A small network was shown many inputs. Here are its activations along a few directions, one row for each input.
In each table, some parts of the input vary, and every possible input appears once, in random order.
A made-up example of a description, with smaller parts first: values(2) and (point or ring(9) or (ring(5) and line(6))).
Shared parts are said once, and a part with two or three values counts as separate values.
In the rows, 128 means zero.

Other details of the inputs shift rows strongly along two fixed directions, in all tables alike. That doesn't count.

Table:
x1: [116 133 136 135 132 163 127 135 116 119 129 157 113]
x2: [119 125 152 119 155 135 162 119 131 129 126 126 133]
x3: [118 129 157 119 155 128 169 110 145 133 118 122 138]
x4: [119 127 151 120 151 139 161 121 133 132 126 129 129]
x5: [121 129 159 116 163 127 161 110 145 127 120 123 137]
x6: [118 130 149 187 138 203 148 172 108  70 161 192  83]
x7: [125 128 160 115 164 126 159 109 142 128 119 130 141]
x8: [101 139 153 150 148 200 138 146 113 103 131 165  95]
x9: [125 131  88 141  99 135  83 151 117 127 135 124 113]
x10: [137 129  78 130  82 121  77 149 113 138 135 125 122]
x11: [137 129  79 136  91 121  71 143 119 130 131 113 124]
x12: [144 121  95 107 102  77 104 121 137 150 126 101 151]
x13: [130 135  87 145  93 147  74 152 114 125 134 130 108]
x14: [124 127 152 118 156 137 153 115 127 125 124 140 134]
x15: [122 130 157 122 152 137 154 111 139 128 117 136 136]
x16: [144 112 176 131 146  93 182 117 136 106 112 124 126]
x17: [ 98 133 146 146 149 197 139 156 105 105 140 166  91]
x18: [136 130  81 133  89 114  83 141 125 140 130 109 125]
x19: [127 128 158 117 162 129 158 109 137 127 118 128 142]
x20: [143 130  86 132  92 116  75 137 124 138 127 119 129]
x21: [163 121 196 107 155  11 201  63 169 154 129  72 187]
x22: [143 120  99 109  98  74 114 111 146 157 120  90 155]
x23: [121 127 156 112 148 126 167 112 137 135 121 132 140]
x24: [132 129  76 139  89 123  74 149 115 132 134 113 121]
x25: [148 120  97 104 104  71 111 114 137 153 123  94 159]
x26: [139 127  84 125  94 108  78 136 121 136 131 122 130]
x27: [107 138 149 144 148 198 135 149 104 106 136 177  94]
Each input here is: values(3) or (line(4) and ring(6)).
Which of the alternatives is x16?
Answer: values(3)
Change only the line(4) part in x2. List by row number the other rows that result.
Answer: x4, x17, x22
Start at x26 and move only the ring(6) part, one step at a time. The first step leads to x12. Which rows follow, in order?
Answer: x17, x9, x5, x7
Start at x1 and move only the line(4) part, one step at a time. The first step leads to x27. Which rows follow, in order?
Answer: x26, x14

Table:
x28: [113 128 193 157 168 117 215 119 155 103 142 118 120]
x29: [123 122  69  79  94 114  68 133 105 160 107 120 136]
x30: [ 77 142 164 106 194 186 181 119 143 145 123 117 129]
x31: [176 113  99 134  84  28 109 112 157 134 149 101 165]
x32: [ 92 127 153 127 176 187 200 126 168 118 106 126 125]
x33: [140 108 209 115 167  94 213 116 133 105 114 151 125]
x34: [113 154 212 113 198 139 164  84 132 149 133 142 155]
x35: [145 143 105 175  75 140  59 154  82 123 173 151 110]
x36: [142  98 176 106 179 125 210 114 142  92  96 151 127]
x37: [111 123  91 191 110 204 109 192 118  74 142 147  72]
x38: [154 130 124  72 104  21  82  75 125 183 101  73 175]
x39: [155 136 112 142  83  43 107 108 137 166 146  51 152]
x40: [ 91 158 202 129 187 167 165 102 131 143 138 114 116]
x41: [129 125  76 191 103 220  77 198  98  61 155 197  75]
x42: [144 133 114 151  67 128  62 164  61 120 143 150  93]
x43: [163 112  61  84  99  55 118  91 191 165 102  89 194]
x44: [109 118  84 133 109 211  98 174  99  98 101 187  81]
x45: [128 135  60  99 105 123  66 124 128 166 134 119 155]
Changing only one part turns x42 into x29. The same change can be made to x35. Which row results?
Answer: x45
Describe the family of inputs behind these rows.
Answer: values(3) and ring(6)
Change only the ring(6) part in x40. List by row number the other rows that result.
Answer: x28, x30, x32, x37, x39
Change only the values(3) part in x32. List by row number the other rows that result.
Answer: x43, x44

Table:
x46: [107 151 153 226 110 231 108 186  91  52 177 193  52]
x47: [121 127 128 103 172 139 160 123 165 132 120 130 140]
x48: [129 139  81 110  79 112  65 146 125 161 138 107 141]
x49: [137 138  65 122  95 118  52 122 105 163 138 111 137]
x50: [112 137 155  96 165 135 149 124 134 144 131 120 148]
x51: [108 144 186  91 184 121 174  83 154 162 124 130 149]
x52: [143 127  93  98 111  99 103 115 124 165 126  85 170]
x53: [140 132  75 113  76 116  75 130 117 165 131  98 154]
x54: [139 133  83 108  73 105  60 134 119 156 108  92 139]
x55: [107 133 146 206 122 215 124 213  56  63 163 194  34]
x56: [148 122  49 121  83 119  87 129 147 153 118 108 147]
x57: [107 133 159 218 134 214 128 193  83  65 171 167  45]
x58: [104 113 173  84 190 114 196  86 153 130  86 110 153]
x59: [156 115 201 110 173  79 226 101 134 105 132 132 135]
x60: [130 119 148  98 193 138 202  93 165 138 108 120 163]
x61: [136 139  74 116  91 107  38 124 108 155 114 105 121]
x62: [123 117  65 110  73  99  70 128 130 144 100 100 133]
x63: [115 123  67 107  82  97  82 132 142 153 129 108 140]
x64: [126 113  52 114  90 108  81 128 121 148 126 101 149]
x65: [118 130 188  85 187 126 182  96 138 139  95 107 156]
x66: [110 144 155 100 173 129 137 104 135 152 133 131 136]
x67: [135 141  71 124  81 120  57 118 112 170 136 115 136]
x68: [106 135 188 192 138 193 179 179  85  80 150 188  58]
x69: [121 139 153 186 105 211 136 191  66  63 164 215  43]
x70: [157  98 163 143 139 106 148 133 122  96 141 159 126]
x71: [116 147 158 210 119 211 118 180  85  57 157 216  78]
x72: [135 125 172 177 123 112 169 133 137 113 147 111 109]
x73: [155  98 218 123 168  79 220  91 155 113 124 151 155]
x74: [140 126  80 102 109  97 111 123 173 156 118 106 152]
x75: [ 96 120 163  86 189 118 192  99 159 137 118 121 154]
x76: [142 130 163 168 143 114 148 124 139  89 154 118 124]
x77: [124 117  57 116  76 110  86 124 128 154 124 106 148]
x78: [127 122 167  93 180 133 198  93 175 132  81 120 146]
x79: [137 138 106 103 103  89  77  97 131 168 103  98 140]
x80: [150 121  48 117  91 114  64 142 140 135  98 101 128]
x81: [151 124 205 135 187  80 208  90 152  98 125 133 170]
Changing only one part turns x72 into x57. The same change can be made to x68. Which row results?
Answer: x55
Describe the family of inputs behind these rows.
Answer: values(2) and (ring(6) or (values(3) and line(4)))
Start at x51 and move only the line(4) part, one step at a time. The first step leads to x48. Which rows follow, in order?
Answer: x63, x74
Change only the values(2) part in x65. List by row number the other rows that result.
Answer: x54
